Here are a small network's activations along a few directions, averaged over the inputs that share one value of a field.
Related values have similar rows: they may be neighbours, one step apart, or belong to one group.
In the rows, zero is written as 500.
Random noise pushes rows far along 2 fixed directions. That doesn't count. These rows show it; they differ only by the noise:
[561 491 547 392 635 581 502 451 446 462 472 390 573 553 471 611 415 478]
[582 595 467 397 580 676 413 526 499 300 446 357 667 622 468 432 365 709]
[572 552 502 401 595 621 461 524 486 337 467 339 630 570 502 463 405 638]
[574 556 498 398 597 633 452 511 483 347 460 355 633 586 484 480 393 633]


Values of Sikot:
h5: [396 557 568 562 299 457 389 425 408 392 526 541 455 580 327 530 323 547]
h7: [607 458 385 541 531 327 413 448 507 858 327 716 224 547 326 630 538 379]
h4: [475 366 637 467 621 360 686 535 519 374 574 293 607 344 744 462 619 491]
h8: [488 346 496 504 675 418 605 405 445 511 532 611 544 446 499 682 618 155]
h14: [417 469 547 398 388 530 456 482 487 494 675 688 406 445 313 450 310 455]
h3: [359 505 456 665 404 416 547 153 297 749 553 683 307 529 305 934 294  78]
h1: [550 520 356 722 573 627 510 413 477 526 411 625 644 672 377 607 569 484]
h13: [524 641 436 324 334 533 392 581 468 508 595 641 466 483 373 575 497 508]
h10: [417 365 510 547 366 413 641 618 648 656 523 314 452 350 852 520 604 475]
h6: [509 890 290 592 472 780 326 484 425 617 281 678 673 873 228 442 408 676]
h2: [431 359 584 428 527 522 482 518 585 590 472 416 520 445 613 562 569 554]
h12: [403 611 519 639 489 456 430 547 470 675 454 586 348 589 487 317 594 664]
h9: [532 450 629 454 547 557 477 466 691 606 422 576 374 403 532 535 626 475]
h11: [647 405 433 466 434 511 482 449 546 377 586 751 545 498 458 360 417 426]
Sikot is arranged as a tree with 3 forks.
Which values are neighbours of h3? Give them in the order they are listed.
Answer: h5
Which values are neighbours of h1? Give them in the order they are listed.
Answer: h8, h6
Which values are neighbours of h10? Give them in the order they are listed.
Answer: h2
Which values are neighbours of h7? Give them in the order they are listed.
Answer: h12
Which values are neighbours of h13? Give them in the order they are listed.
Answer: h14

Values of Giti:
y4: [504 595 431 427 473 700 339 493 622 706 387 613 507 650 406 577 427 599]
y8: [434 436 591 505 439 443 590 466 458 422 576 436 505 469 527 597 419 448]
y6: [608 572 414 505 640 640 386 403 533 426 367 511 585 680 426 520 472 637]
y2: [506 386 551 549 389 282 634 595 589 479 569 542 285 323 591 425 617 404]
y10: [424 645 396 618 431 491 405 511 355 555 491 513 490 534 406 359 446 546]
y7: [532 566 411 546 583 533 620 572 436 480 522 427 674 508 605 508 608 455]
y9: [513 277 733 324 603 287 724 420 441 620 642 525 339 295 557 781 578 147]
y1: [442 366 655 499 463 532 477 366 502 392 524 514 524 474 433 583 412 441]
y3: [500 584 431 575 417 491 433 496 446 480 494 577 478 497 457 404 541 529]
y5: [510 453 483 463 609 451 524 668 582 545 485 298 510 429 684 340 588 593]
Giti is arranged as 3 separate groups.
List the group mates of y7, in the order listed.
Answer: y4, y6, y5
List the group mates of y3, in the order listed.
Answer: y2, y10
